These are the activations of a small neural network, seen along a few directions. Each row is one input.
Each table varies a few parts of the input and shows all the possible inputs, shuffled.
A made-up example of a description, with smaller parts first: one of 6 places along a line, together with either a single point or one of 9 places along a line or (one of 2 separate values, together with one of 8 places around a ring).
Shared parts are said once, and a part with two or three values counts as separate values.

Other details of the inputs vary at random and push rows far along two fixed directions, the same in every table; ignore that.
To show where, the next rows are all for the same input, with only those details redrawn:
-1.979	7.748	-7.075	2.685	-1.757	1.321	2.853	5.789	8.549	-3.716	6.271	0.324	-0.242
-2.656	-5.501	-2.468	-2.628	2.109	-5.241	1.657	-3.761	-3.764	-1.381	0.441	-1.222	2.246
1.346	2.241	1.005	-3.328	-0.460	2.789	-3.147	0.631	-0.895	3.349	-0.328	-0.177	-1.053
-3.268	3.927	-7.554	2.277	-0.540	-1.818	4.155	3.396	6.269	-4.853	5.832	-0.144	1.048
-0.153	-1.423	-0.038	-3.358	0.690	-0.570	-1.432	-1.552	-2.657	1.718	-0.398	-0.669	0.288
-1.140	-1.259	-1.779	-2.278	0.744	-1.628	0.081	-1.126	-1.363	0.032	0.820	-0.680	0.766
-0.188	-1.443	-0.079	-3.353	0.699	-0.605	-1.396	-1.563	-2.659	1.691	-0.380	-0.671	0.294
-1.660	-3.735	-1.573	-2.889	1.528	-3.321	0.432	-2.846	-3.265	-0.194	0.190	-1.015	1.429

A family of inputs:
row 1: -0.501	-4.278	3.056	1.503	2.946	-2.990	1.650	-2.040	-2.473	-0.415	-1.718	-0.377	0.235
row 2: -3.487	3.371	-7.723	2.284	-0.359	-2.334	4.431	3.033	6.011	-5.114	5.837	-0.239	1.250
row 3: 4.327	4.556	6.185	0.319	-0.611	6.883	-2.588	3.170	1.771	3.175	-2.292	0.610	-2.808
row 4: -3.314	-6.025	-2.208	-2.163	-0.171	-4.596	1.721	-3.580	-4.233	-1.811	0.070	-2.500	2.344
row 5: 3.034	1.088	3.651	1.342	0.491	3.424	-2.238	-1.034	0.084	2.322	-2.772	2.295	-2.154
row 6: -0.909	8.059	-7.111	3.914	-4.226	2.402	2.330	5.642	7.815	-4.708	5.667	0.021	-0.094
row 7: -2.996	-7.311	2.089	2.519	-0.395	-6.313	2.546	-1.826	-2.881	-1.708	-2.200	0.519	2.729
row 8: 3.698	1.043	3.528	0.310	-0.187	4.167	-1.479	-0.393	-0.252	2.033	-3.324	1.633	-1.331
row 9: 1.479	-0.472	3.318	1.682	0.988	1.074	0.036	0.235	-0.442	-0.283	-2.256	0.769	0.386
row 10: -0.765	-1.162	-0.220	-2.052	-1.892	0.014	-2.075	-1.240	-3.172	1.311	-1.023	-1.136	1.264
row 11: 2.416	1.767	7.703	0.256	-3.339	4.294	-3.495	3.278	0.191	5.014	-3.294	1.040	-2.476
row 12: -1.380	1.896	-5.135	5.342	0.112	-0.964	7.171	2.136	7.223	-6.709	3.661	0.729	0.329
row 13: 3.319	3.477	5.664	1.557	0.373	4.038	-4.562	0.993	0.645	4.240	-3.222	2.048	-3.012
row 14: 3.932	6.062	1.538	-2.158	-2.637	6.644	-5.673	3.190	0.505	4.648	-0.359	0.164	-1.589
row 15: 1.450	-2.727	3.092	0.496	1.843	0.201	0.139	-3.185	-1.463	0.874	-2.235	0.993	-1.543
row 16: 2.766	6.429	1.235	-2.322	-1.864	5.847	-5.396	2.837	0.889	4.724	-0.481	1.084	-1.484
row 17: 0.598	-2.271	3.781	1.236	2.376	-1.433	-0.511	-2.205	-1.169	1.103	-2.155	0.515	-1.514
row 18: -1.967	-6.235	1.136	2.835	3.502	-5.796	2.670	-3.118	-3.286	-2.336	-1.731	0.117	2.225
row 19: -1.737	-6.119	-2.506	-2.322	1.446	-4.759	1.687	-3.514	-4.060	-1.800	0.715	-2.202	2.292
row 20: -0.265	-1.704	-1.512	-1.705	-1.410	-0.728	0.432	-1.346	-1.918	-1.206	0.665	-1.832	0.175
Q: The inputs of row 16 and row 2 match in every part but one. If row 7 is changed in the same way as row 16 into row 2, which row does it become?
A: row 11
Q: What is each input in this table made of?
A: one of 2 separate values, together with either a single point or one of 4 places along a line or one of 5 places around a ring
Q: Start at row 12 and move only the place on the ring of 5, one step at a time. The first step leads to row 15. Which rows follow, in order?
A: row 17, row 1, row 3
Q: Change only the choice among 2 separate values in row 15. List by row number the other rows that result.
A: row 5

A family of inputs:
row 21: 0.967	-3.926	7.309	1.353	1.532	0.084	-0.095	-2.203	-2.861	2.032	-5.236	1.320	-0.629
row 22: 2.281	2.504	1.536	-1.404	-2.257	4.254	-2.609	1.116	0.003	3.164	-0.754	0.376	-1.312
row 23: -0.942	0.623	-3.312	0.706	0.505	-0.889	1.686	-0.724	0.909	-2.373	1.571	0.003	0.463
row 24: -0.693	0.099	-2.047	1.372	0.225	-0.952	2.543	0.420	2.115	-2.753	1.572	-0.763	0.152
row 25: -0.755	-3.276	0.646	-2.916	-0.605	-1.570	-2.216	-2.305	-5.004	1.676	-1.837	-1.128	1.743
row 26: -0.305	3.016	-2.903	2.129	0.330	0.629	2.429	1.910	3.550	-2.604	2.879	-0.086	-0.218
row 27: -1.914	-5.366	-0.317	-0.585	1.975	-4.478	1.525	-4.139	-2.502	-1.538	-0.513	-0.704	0.962
row 28: -2.396	-5.243	-0.970	-1.377	0.593	-4.758	1.131	-2.023	-4.221	-1.185	-0.422	-2.064	2.953
row 29: 1.676	-1.283	3.794	-2.271	-0.524	1.357	-3.201	-1.001	-2.952	4.043	-2.439	-0.112	-1.353
row 30: -1.370	0.407	-4.779	0.641	1.422	-1.448	2.395	-0.593	2.142	-3.325	2.611	0.378	1.302
row 31: 1.107	1.838	0.980	-0.360	0.840	1.574	-1.399	0.198	0.268	1.963	0.014	0.264	-1.583
row 32: 2.994	4.024	1.281	-1.533	0.731	4.348	-2.180	1.496	0.982	2.559	-0.437	0.389	-1.509
row 33: 0.468	1.680	1.249	7.442	0.412	-0.234	2.582	2.536	4.866	-3.227	0.092	2.361	-0.497
row 34: 0.159	1.378	1.489	-1.112	-1.549	0.908	-1.934	1.382	0.178	1.946	-0.311	0.460	-0.817
row 35: 0.833	4.925	-2.140	1.232	-2.015	3.260	0.007	2.494	4.200	-0.935	1.859	0.379	-1.217
row 36: 0.875	1.014	1.550	-1.258	-1.595	1.692	-1.278	1.560	-0.229	1.173	-0.334	-0.233	-0.331
row 37: 1.573	1.750	1.482	-1.978	-2.360	2.858	-2.837	0.940	-0.840	2.528	-1.041	0.176	-0.713
row 38: -0.817	-2.876	-0.430	-0.284	0.156	-1.584	1.810	-0.919	-1.095	-1.284	0.247	-0.718	0.877
row 39: -0.976	0.653	-2.844	0.414	2.428	-1.734	1.513	-0.180	1.927	-1.405	1.739	0.516	0.156
row 40: -2.765	-1.942	-1.574	-0.209	-0.247	-3.316	0.128	0.036	-1.435	-0.455	0.740	-0.814	1.572
Q: What is each input in this table made of?
A: either one of 2 separate values or (one of 3 separate values, together with one of 6 places along a line)
Q: Change only the place on the line of 6 in row 40. List by row number the other rows that result.
A: row 27, row 29, row 31, row 34, row 39
Q: Change only the choice among 3 separate values in row 23. List by row number the other rows that result.
A: row 26, row 31
